Each row below holds a small network's activations on one input, seen along a few directions.
In each table, some parts of the input vary, and every possible input appears once, in random order.
Descriptions start from the smaller parts, as in this example, which fits no table here: one of 8 places around a ring, together with either a single point or one of 9 places around a ring or (one of 3 separate values, together with one of 6 places along a line).
Shared parts are said once, and a part with two or three values counts as separate values.
(in the rows, 128 means zero)

Other details of the inputs shift rows strongly along two fixed directions, in all tables alike. That doesn't count.

A family of inputs:
x1: [120 120 135 125 119 119 123 111 125 150  97 100 101 160]
x2: [110 134 162 142 145 107 167  96 123 156 124 119 132 136]
x3: [117 137 138 122 118 107 147 114 120 160 105 103 118 177]
x4: [179 182 119 133 129 126  25 113 136 102 170 136  77  31]
x5: [102 143 186 155 138  93 170  53 120 217  94  90  98 156]
x6: [111 140 157 152 147 124 164  94 120 167 120 123 120 140]
x7: [121 131 159 134 113  99 143  76 111 198  82  78  93 193]
x8: [133 129 137 115 109 124 124 117 136 151 121 104 115 157]
x9: [ 80  89  97 109 130 155 202 186 135  92 115 158 186 180]
x10: [110 122 132 119 111 121 126 118 137 147 117 100 110 160]
x11: [188 165 106 107 119 108  15 125 134 102 137 112  77  77]
x12: [104 126 160 145 141 107 160  92 124 175 117 129 124 134]
x13: [ 90  91  99 108 125 141 195 179 123 106 124 166 191 181]
x14: [ 97  96 106 102 127 158 209 180 136 102 114 159 190 180]
x15: [181 168 102 118 118 109  16 136 134  87 137 103  76  76]
x16: [200 177 103 128 117 104  18 138 125  88 145 105  89  82]
x17: [ 94 133 185 135 140  83 160  50 115 209 110 104  97 151]
x18: [104 126 154 135 147 136 157 101 131 165 120 140 118 131]
x19: [123 140 162 130 143 116 146  97 134 145 128 122 120 114]
x20: [110 130 162 125 145 109 140  91 134 156 128 127 115 116]
x21: [ 84  82  96  96 132 157 203 186 137 101 118 173 195 179]
x22: [ 98  72 117 130 136 184 220 187 119  99 121 166 210 148]
x23: [129 154 149 136 131 138 140  98 125 150 128 129 108 110]
x24: [104  91 103 106 132 161 205 181 129  97 105 161 192 177]
x25: [130 116 143 143 125 120 123 110 104 161 120 115 117 121]
x26: [ 91  64 102 108 125 164 203 174 136 110 124 161 193 186]
x27: [ 76  91 122 138 151 158 215 167 140  97 128 172 194 135]
x28: [145 103  64 119 119 168 102 217 145  20 170 163 182 101]
x29: [154  98  59 120 116 161 105 220 137  25 178 178 198 107]
x30: [207 162 107 121 103 120   9 133 142  90 160  99  83  73]
x31: [175 173 125 147 139 113  39 115 129 111 168 134  86  48]
x32: [102 139 193 143 136 103 173  52 127 220  87  95  93 152]
x33: [170 109  59 111 125 178 105 232 142   5 165 181 196  94]
x34: [167 177 126 145 139 122  35 115 141  98 161 120  75  44]
x35: [106 110 176 135 126 117 149  66 109 219  86  92  91 153]
x36: [166 171 130 134 138 105  37 114 139  86 168 118  86  40]
x37: [190 171 109 128 102 105  19 131 137 101 164  94  91  90]
x38: [ 95  78 110 141 136 171 221 187 110  99 126 160 215 157]
x39: [102 123 162 110 110 100 139  66 130 216  95  82  84 189]
x40: [167 182 121 143 130 126  38 115 135  97 162 123  74  41]
x41: [104 138 149 144 134 121 157  90 112 172 123 136 113 135]
x42: [ 84  77 103 114 119 146 204 174 127 113 130 161 198 194]
x43: [109 128 157 120 118  88 146  71 108 211  76  91  88 191]
x44: [127 144 156 140 142 137 145 103 130 152 123 130 112 117]
x45: [114 116 148 141 129 131 134 108 113 157 104 101 107 127]
x46: [157 108  68 128 116 161 111 217 136  28 172 161 195 115]
x47: [160 105  57 117 123 158 101 221 128  21 165 182 191 102]
x48: [117 132 154 136 140 117 131  97 137 159 124 130 114 108]
x49: [190 152 102 113 114 117  17 133 135  95 145 114  85  79]
x50: [103 155 176 152 132 108 168  51 110 214 101  97  88 158]
Description of these inputs: one of 5 separate values, together with either a single point or one of 4 places along a line or one of 5 places around a ring.
Question: Changing only the choice among 5 separate values turns x10 into x8. The same change can be made to x34. Which row results?
Answer: x44
Question: Which other rows does x12 become when the place on the line of 4 takes its other values? List them by row number.
Answer: x17, x31, x41
Question: Which other rows agree with x16 in the choice among 5 separate values? List them by row number.
Answer: x2, x3, x5, x6, x7, x37, x38, x46, x50
Question: Which other rows does x42 become when the place on the ring of 5 takes its other values? List them by row number.
Answer: x13, x29, x43, x47

A family of inputs:
x51: [159 117  93 142 133 149  89 185 131  57 171 159 164  73]
x52: [148 127  98 129 137 157 103 185 147  50 155 152 158  81]
x53: [148 147 151 138 121 112 115  95 115 157 122 100 105 121]
x54: [150 115  92 118 133 148  90 179 137  63 163 167 158  71]
x55: [154 139  83 136 133 146 102 181 137  53 167 170 160  91]
x56: [129 136 147 133 128  96 101  91 122 164 131 111  97 126]
x57: [177 157 110 131 119 140  40 141 138  90 159 121  96  60]
x58: [172 164 107 128 119 121  41 141 125  87 165 128 103  53]
x59: [191 139  90 118 103 112  11 157 131  81 152 112 103  87]
x60: [131 155 141 130 131 102 109  95 122 156 125 121  97 131]
x61: [136 146 149 135 131 122 114  94 126 167 107 110  88 131]
x62: [126 147 145 139 117 112 112  89 126 163 125 101  91 137]
x63: [103 111 126 138 128 151 171 141 120 130 128 135 151 147]
x64: [ 98 110 122 123 125 150 169 136 137 128 124 141 147 155]
x65: [107 102 127 139 131 130 160 133 128 133 130 141 154 150]
x66: [138 149 144 142 131 114 117  95 110 159 112 112  97 125]
x67: [112 116 126 141 139 142 172 140 119 133 119 145 152 149]
x68: [117 115 128 122 126 141 167 138 141 126 130 141 154 154]
x69: [189 162 118 132 121 132  47 138 141  91 159 119 105  67]
x70: [110 123 124 130 137 129 165 135 116 133 119 150 149 141]
x71: [128 131 145 121 127 106 100  95 135 159 128 115  97 123]
x72: [128 151 142 118 133 108 110  90 130 162 115 121  89 135]
x73: [119 107 106 111 117 133 153 152 120 129 101 132 149 186]
x74: [140 135 130 118 110 100  92 114 126 144 102  81  92 156]
x75: [113 113 126 125 140 150 170 138 122 127 110 149 146 142]
x76: [146 135  93 129 137 138 102 185 134  46 164 159 165  74]
x77: [134 148 155 146 130 107 110  93 124 162 115  91  91 124]
x78: [125 151 149 131 132  94 109  94 129 151 126 103  96 126]
x79: [104 112 128 134 128 147 171 134 113 131 122 133 146 143]
x80: [125 144 151 122 132 107 113  96 132 155 110 104  93 121]
x81: [130 105 109 109 108 133 151 157 126 120 115 122 155 181]
x82: [107  98 128 128 133 139 157 133 138 132 124 142 148 147]
x83: [145 142 153 126 123 119 117  93 126 161 114 101  97 124]
x84: [109 118 124 118 137 139 164 134 125 133 114 154 143 141]
x85: [112  96 132 132 134 147 156 138 131 133 123 141 149 137]
x86: [113  95 132 128 134 145 159 136 125 131 118 141 147 133]
x87: [ 95 112 125 112 130 144 166 136 133 129 128 144 145 151]
x88: [105 114 133 137 139 135 174 138 120 121 116 130 152 139]
x89: [141 150 147 116 123 106 105  94 137 156 130 109  96 129]
x90: [129 150 148 143 128 102 110  95 133 149 122  99  97 130]
x91: [113 101 103 109 107 140 151 154 121 123 111 121 146 178]
x92: [102 116 130 126 136 136 164 135 144 120 118 133 145 149]
x93: [104 108 129 123 129 156 168 136 123 128 117 138 143 140]
x94: [125 143 145 120 121 119 109  96 126 162 117 108  90 119]
x95: [105 102 128 130 133 127 162 137 117 134 128 146 157 137]
x96: [107 119 122 126 136 143 167 133 135 130 115 151 146 156]
x97: [140 145 148 118 122 110 113  98 131 161 121 109 101 122]
x98: [157 138  92 122 130 137 102 179 138  55 179 161 167  89]
x99: [143 150 145 140 120 107 113  97 130 155 132 104 107 134]
x100: [126 140 155 131 133 116 122  93 128 155 104  98  93 124]
x101: [149 148 150 143 122 114 113  98 122 160 126  98 105 125]
x102: [111  98 130 138 135 137 165 138 114 129 125 141 157 136]
x103: [ 98 118 124 124 128 135 166 138 125 126 136 145 149 149]
x104: [114 118 131 125 128 130 173 137 121 131 128 140 162 144]
x105: [ 98 116 130 115 140 131 165 137 141 120 124 139 146 147]
Question: Changing only one part turns x63 into x77. The same change can be made to x94. Which row results?
Answer: x80
Question: What do these inputs look like to the network?
Answer: one of 5 separate values, together with either a single point or (one of 2 separate values, together with one of 5 places around a ring)
Question: A walk changes only the place on the ring of 5. It starts at x76 and steps to x78. List the rest of the walk in order.
Answer: x90, x77, x88
Question: Which other rows does x62 become when the choice among 2 separate values takes its other values? List them by row number.
Answer: x64
Question: Which other rows agree with x84 in the choice among 5 separate values? List them by row number.
Answer: x55, x60, x61, x66, x67, x70, x72, x73, x75, x96
Question: A walk changes only the place on the ring of 5. It starts at x85 and steps to x86. List the rest of the walk in order.
Answer: x54, x71, x82

A family of inputs:
x106: [111  91 112 120 131 146 158 161 126 110 131 152 167 140]
x107: [149 137 128 129 125 122  98 122 118 134 120 115 106 115]
x108: [143 135 124 121 120 127  92 120 137 129 136 122 109 113]
x109: [148 150 130 127 122 125 102 119 132 128 124 109 102 119]
x110: [110  97 113 118 129 151 157 156 129 112 131 156 162 143]
x111: [116 116 105 122 129 143 161 159 131 103 137 155 166 147]
x112: [144 134 128 123 120 119  92 125 138 120 136 112 112 113]
x113: [149 146 124 126 123 131 101 121 130 128 124 120 107 115]
x114: [115 107 113 118 127 151 153 162 140  98 138 148 161 137]
x115: [ 90 112 169 131 124 114 186  79 114 209  72  91 109 195]
x116: [144 129 130 125 120 116  88 121 131 130 131 109 109 113]
x117: [144 147 142 147 132 119 105 114 127 141 139 122 114  98]
x118: [146 140 125 126 124 129 100 123 122 131 122 123 107 117]
x119: [141 144 126 128 121 110 103 123 131 124 135 111 115 127]
x120: [ 52 117 187 124 148 105 216  52 131 225  70 111  98 197]
x121: [114 107 109 125 130 134 157 159 120 109 131 152 167 147]
x122: [119 111 114 124 129 149 164 161 131 101 123 141 164 142]
x123: [148 145 140 148 139 128 104 116 121 125 141 120 116  93]
x124: [118 120 107 122 128 142 154 164 134  92 141 148 163 144]
x125: [148 144 143 141 129 112 110 107 125 137 143 126 116 102]
x126: [140 143 125 127 121 113  99 115 123 136 130 123 109 128]
x127: [105 103 117 148 138 161 172 159 119  99 139 157 171 115]
x128: [138 160 136 121 138 117  97 111 137 124 146 135 106  83]
x129: [140 139 126 130 122 109 102 124 125 128 130 113 117 128]
Question: What do these inputs look like to the network?
Answer: either one of 2 separate values or one of 4 places along a line or (one of 3 separate values, together with one of 6 places around a ring)
Question: A walk changes only the place on the line of 4. It starts at x125 and steps to x117. List the rest of the walk in order.
Answer: x123, x127
